These are the activations of a small neural network, seen along a few directions. Each row is one input.
Each table varies a few parts of the input and shows all the possible inputs, shuffled.
Descriptions start from the smaller parts, as in this example, which fits no table here: one of 5 places around a ring, together with either a single point or (one of 2 separate values, together with one of 4 places along a line) or one of 9 places around a ring.
Shared parts are said once, and a part with two or three values counts as separate values.

A family of inputs:
R1: [-10  13  -6  15   8  -2  -2   8 -14  -4  34   7   9 -11  10]
R2: [-14  32   7  20   7   5   7   5 -14 -37  21   3  -2   9  -2]
R3: [  2  -2  -6  13 -24   0  -1  -5 -25   9  -6  30 -10 -10  -1]
R4: [  4 -10   5 -32  15  -6  -5   1  34  16   5 -26  11  -3  12]
R5: [ -4   1  -8  31 -16   3  -2  -5 -25  -2 -10  21  -6   0   6]
R6: [ 16 -29 -17   0   8   3   2  -1  11  12 -43 -35   1  24  -6]
R7: [  5 -11   9  -5 -19  -9  -5 -11   3  17 -23  18  -9 -17   0]
R8: [-16  26  -3  26  15  -2  -1   8 -19 -20  27  -5   4  -6  20]
R9: [ -9  20   3   9   0   5   6   4  -9 -21  28  16   3   5 -12]
R10: [  9 -18 -13 -16  32  -2   3  13  22  10   1 -50  16  14  -2]
R11: [ -2  17   5  -9  -8   1   7   4  -9 -11  32  26  -1  -5 -19]
R12: [ 11 -30 -20  -5  24  -2  -4   7  10  19 -21 -44  13  11  10]
R13: [ 11 -10  -4 -22  23   5  11  10  27  -7  -5 -40  11  30 -24]
R14: [ -2  -3 -10   8  -8  -5  -7   3 -25  16  15  22   2 -23  16]
R15: [ -9  14  -4  42  -8   3  -1  -5 -30 -17 -16   8 -11   5  16]
R16: [ -8   1 -12  27   0  -1  -8   3 -25   6  11  12   5 -13  22]
R17: [  1 -11   5  -9  -3 -14 -11  -2   3  24  -1  10   2 -29  17]
R18: [-13  14  -8  38   8  -1  -7   3 -30 -10   5  -1   1  -8  32]
R19: [  3   1  18 -16 -17  -1   3  -9  12   1 -12  20 -12  -6 -21]
R20: [ 15 -18  -7 -12   9  12  11   2  20  -5 -32 -33  -2  34 -27]
R21: [  7 -23  -1 -21   6  -5 -13  -5  22  25 -18 -21   8  -6  23]
R22: [  0   9   4   1 -22   7   6  -4 -16  -8   6  33 -13   0 -22]
R23: [  0   9  19 -26  -2  -8   4   0  19  -2  15  14   0 -10 -18]
R24: [ -2   2  10 -21   6 -15  -4   3  15  15  21   5   5 -26   5]
R25: [  6  -3  14 -38   6   2   4  -1  38   0  -2 -17   6  13 -11]
R26: [ 11 -22   2 -16 -11   0  -7 -13  23  18 -40 -13  -4   6   7]
R27: [ -4  10  -5  -3   1  -6  -1   7 -14   6  38  17   5 -21   4]
R28: [-11  24   6  30  -6  11   6  -4 -21 -34  -4  11 -14  15  -5]
R29: [ -6  11   2  19 -14  11   5  -4 -16 -18   2  23  -9  11 -15]
R30: [ 10 -11  12 -28  -9   9   2 -10  32   2 -29 -10  -6  17 -14]
The inputs of R14 and R21 match in every part but one. If R27 is changed in the same way as R14 into R21, which row does it become?
Answer: R4
Describe the family of inputs behind these rows.
Answer: one of 5 places around a ring, together with one of 6 places along a line
Change only the place on the ring of 5 in R8. List by row number the other rows that result.
Answer: R2, R15, R18, R28

A family of inputs:
R31: [  3   8 -10  16  15   6   8   7  -7 -18 -14 -26   0  13  -4]
R32: [-11  30   4  21 -24   1   7   0 -34 -16  34  51 -11 -13 -12]
R33: [  0   1  14 -25  -4   3  -2 -10  27   2   4   0  -8  -4 -12]
R34: [  7  -9   0 -11   1   5  10   2   1  -3  -9  -9  -8  22 -23]
R35: [ 11   2  -4 -13   1   7  14   6   9  -7  -7  -9  -2  13 -28]
R36: [  2   0   3 -18  -1  -5   5   6  11  15  10  -1   4  -4   6]
R37: [-19  29   3  36 -13   8  -1   2 -42 -23  33  46  -5 -13   3]
R38: [ -2   5  -7  15  15 -10   1   3   0 -14  -1 -21  10  13   5]
R39: [ -5   6  -4  11  13  -6  -1   8  -5   3   3 -18   5  -4  30]
R40: [  2 -14  -8 -11   3  -3 -14   1  -6  18   6   2  12 -18  25]
R41: [  6  -1   0 -13   1  -9   7   1  16  -3   6  -4   9  13 -18]
R42: [  5 -16  -4  -7  -1 -15  -3   3   4  31   3   7   3 -23   0]
R43: [  3  -2  -3 -18   1   2   1  -2  17   8  16  -7  -2   1 -11]
R44: [-20  37  -5  50  -9  -1   1   1 -51 -27  25  34 -11 -11  13]
R45: [  8  -9  10 -33 -14  -9 -11 -10  10  20  -4  14   0 -22   8]
R46: [  3  -7 -15   3   6 -11 -13   0 -15  14   0 -10   7 -18  34]
R47: [ -2  -2   0   2  12  -1   0   4   9 -10   6  -8  16  13  -4]
R48: [-5 -1  3 -3 10  2 -2  9  4  7  9 -6 11 -4 20]
R49: [  8  -9 -10   3 -13   7   5  -5   6   5 -17  -2  -3  19  -7]
R50: [  3   2  17 -20  -4  -8   3  -7  26  -9  -5   4   3   8 -20]
R51: [ -5   4 -10  10  15   2  -5   0   1  -3   9 -24  -2   1  13]
R52: [  8   5  13 -19  -4   8  10  -2  19 -13 -18  -1  -8   8 -29]
R53: [  0   3  20 -25  -6  -4   1  -2  21   9  -1   6  -2  -9   4]
R54: [  0 -11   0   4  11  12   2   4  -6 -10 -10 -14  -1  22  -8]
R55: [ -1  -3  -7  17  14   4   4   3 -16 -14 -17 -26  -6  22   1]
R56: [-13  32  21  13 -30   2   3  -7 -24 -23  23  58 -18 -18 -14]
R57: [ -3 -11 -11  22  13 -16  -9   4 -12  19  -4 -10   4 -24  25]
R58: [ -5  -4  -3  -4  12  10  -6   1  10   1  15 -12   4   1   4]
R59: [  5  -5   7  -4 -18   8   1 -13  16  -1 -28   6  -9  14  -9]
R60: [  4   0  -4   3  12  15   7   9   2 -14  -7 -14   5  13 -13]
R61: [  3 -13  13 -13  -6 -14  -7  -5  14  25  -8  14  -3 -28  -2]
R62: [  5  -6  16 -18  -4   5   6  -6  11 -10 -21  -1 -14  17 -24]
R63: [ 10 -12  -7 -26  -9 -10  -7  -2   0  25   7   7   6 -17   9]
R64: [  0 -10 -10  18  -3  15  -2  -3  -1  -2 -18  -7   4  19   7]
R65: [ -2  -2 -17  32   0   6  -1  -4 -11  -6 -24 -19  -1  19  16]
R66: [ -3 -18  -4   9  10  -7 -10   6  -3  23   2   2   9 -23  15]
Describe the family of inputs behind these rows.
Answer: one of 4 places along a line, together with either a single point or one of 8 places along a line
Change only the place on the line of 4 in R60. List by row number the other rows that result.
Answer: R31, R35, R52
Which other rows agree with R32 in the place on the line of 4? List them by row number.
Answer: R34, R35, R36, R41, R42, R43, R49, R63
Change only the place on the line of 8 in R54. List by row number the other rows that result.
Answer: R40, R47, R48, R58, R60, R64, R66

A family of inputs:
R67: [-11  20   9  10  -5  19   3  -4  -6 -31  -6   4 -10  22  -2]
R68: [-12  29   4   7   8   8   6   6   2 -29  23  -6   8  17   7]
R69: [ -6  15  23 -15 -21  10  -3 -12   9 -10   3  23 -13  -2  -6]
R70: [ 15 -26 -20   9  -3  11   3  -4   7   7 -33 -18   1  26 -14]
R71: [ -9   7 -14  34  13  -1   1  18 -33  -8  31   5   8 -10   7]
R72: [ 14 -25 -29   3   8   4  -5   3  -5  19 -21 -34   7  13   9]
R73: [  7 -28  -8 -32  15  -5  -7   7  18  31  11 -11  17  -9  -1]
R74: [  4   2  27 -25  -8  -2   2  -6  24  -5 -16   2 -14  -3 -18]
R75: [-10   8  10  -6   5  -2 -12  -2  10   7  26  10   7 -23  26]
R76: [  5  -8  19  -8 -13 -10  -3 -10  22  10 -34   6  -7  -8  -1]
R77: [ 16 -30 -15 -26  -3  -4  -7   1   7  37 -17  -8   8  -9  10]
R78: [ -7   4  -5   7   1 -10  -3  10 -16  13  38  28   2 -34   4]
R79: [  0  -4  -7  14  13  -8  -5  -3  -3   1 -27 -33  -1   0  24]
R80: [ 10  -6 -15 -15  19   5  14  11  14  -2  11 -30  12  32 -20]
R81: [ -3  17   7  -3  23  -6  11   8  17 -21   4 -29   4  17  -7]
R82: [ -5  25  -9  20   6   2  13  15 -27 -24  34  12   8   4 -16]
R83: [  5 -20 -22  -2  26   5  -1  13   6  15   6 -38  17  15   0]
R84: [ 14 -14 -11  -9   5  19  13   3   9  -6 -17 -20  -6  33 -28]
R85: [  0   0  -9  11 -16 -12  -4   1 -30  22  10  30  -9 -29  15]
R86: [ 17 -31  -3 -19 -18   2   1  -5  19  25 -28   5   3   4 -14]
R87: [ -4  20   0  -7  -9  -9   7   5 -10  -5  43  31   1 -20 -20]
R88: [ -2   1 -11  40 -11   3   1  -4 -36 -11 -10  24  -8   7  -8]
R89: [ -2  13   8  -2 -23   3   7  -5 -19  -3  14  40 -14 -14 -29]
R90: [ 16 -22   6 -37 -12   8   8  -3  20  10  -9   1  -4  10 -30]
R91: [-10   6   1  28 -11  10  -5 -12  -7 -17 -21   6  -6  18  13]
R92: [ 12 -15  -1 -45   5  -6   5   3  25  12  19  -7  11   7 -23]
R93: [ -8   1   1  11  31  -6  -1   8   9  -3   0 -37  10   0  15]
R94: [ -2  -4  15 -18  20 -15  -9   2  23  14   6 -11   8 -24  13]
R95: [  5  -8   8 -14   2 -15  -9  -5  10  20 -23  -7  -1 -23  23]
R96: [ -9   5  -8  24  -1   3  -9  -6 -18  -7  -7 -10  -1   3  38]
R97: [ -2   0 -19  37  -3  -4  -4   6 -46  -2   5   8  -4  -7  17]
R98: [ -1   8  10   1   9   7   9  -1  11 -24 -24 -19 -14  20 -16]
R99: [  0  -5   1  19   2  -1   1  -8   9 -11 -40 -17  -8  14  -1]
R100: [  2  10  22 -31   9 -15   1   0  30  -4  12  -7   3  -8 -10]
R101: [ -5   3  16   2 -26   1  -8 -16   7   5 -14  27  -8  -5  11]
R102: [ -3  16  -4  23  -5  13  10   3 -35 -25   5  23 -10  10 -25]
R103: [ -4   3   4  -2 -12  -4 -12 -10  -3  14  -2  14  -4 -20  36]
R104: [-16  12  -1  21  16   6  -5   6  -6 -13  19 -13  11   1  29]
R105: [ -1   0   2  15 -28  -6   1  -8 -20  12  -3  43 -11 -15 -10]
R106: [ -7  23  16 -20  -6  -2  -3  -5  17 -11  32  14   3  -8   3]
The inputs of R105 and R88 match in every part but one. If R94 is changed in the same way as R105 into R88, which row does it become?
Answer: R93
The inputs of R85 and R97 match in every part but one. If R103 is changed in the same way as R85 into R97, which row does it become?
Answer: R96
Describe the family of inputs behind these rows.
Answer: one of 2 separate values, together with one of 4 places along a line, together with one of 5 places around a ring
Change only the place on the line of 4 in R73. List by row number the other rows that result.
Answer: R75, R78, R94
Change only the place on the ring of 5 in R84. List by row number the other rows that result.
Answer: R70, R72, R80, R83

A family of inputs:
R107: [ -8  34  16  21 -25  18  18  -6 -21 -49   2  39 -22  26 -42]
R108: [ 14 -29  -8 -27   3  -3  -6  -1  20  29 -18 -20   6   0   6]
R109: [ -4   0 -24  37   8   8  -2   5 -31  -8  -5 -14   2  13  19]
R110: [ 14 -21  -1 -33  26   5   5   3  43   3 -26 -57   9  30 -10]
R111: [ -4  -1 -21  40  21   9   5   9 -16 -19 -11 -31   7  28   5]
R112: [  9 -20   4 -25  -4 -15 -10  -4  16  34 -13   0   1 -26  13]
R113: [-17  19  -1  34  -8  -2  -9  -1 -32  -5  24  29  -1 -22  27]
R114: [  2   3  18 -41 -14 -17  -5  -1  14  25  36  37   2 -41  -6]
R115: [-17  30   3  22  -8  -5  -1   6 -37 -11  48  44  -2 -29   7]
R116: [ -4   8 -17  30  30  14  10  10  -7 -34 -14 -52   5  44   4]
R117: [  1  -9  14 -30 -13 -14 -13  -7  19  31  11  23   4 -35  15]
R118: [ 10   6  31 -43 -31   8  14 -14  32 -11 -10  32 -19  12 -56]
R119: [ 14 -30  -4 -24  16  -1   0   2  34  18 -24 -36  10  15  -9]
R120: [ -9   8 -11  39   1  -4  -6   2 -35  -3   0   6  -4 -13  26]
The inputs of R120 and R112 match in every part but one. If R109 is changed in the same way as R120 into R112, which row does it become?
Answer: R108
Describe the family of inputs behind these rows.
Answer: one of 2 separate values, together with either a single point or one of 6 places along a line
Change only the choice among 2 separate values in R119. List by row number the other rows that result.
Answer: R111
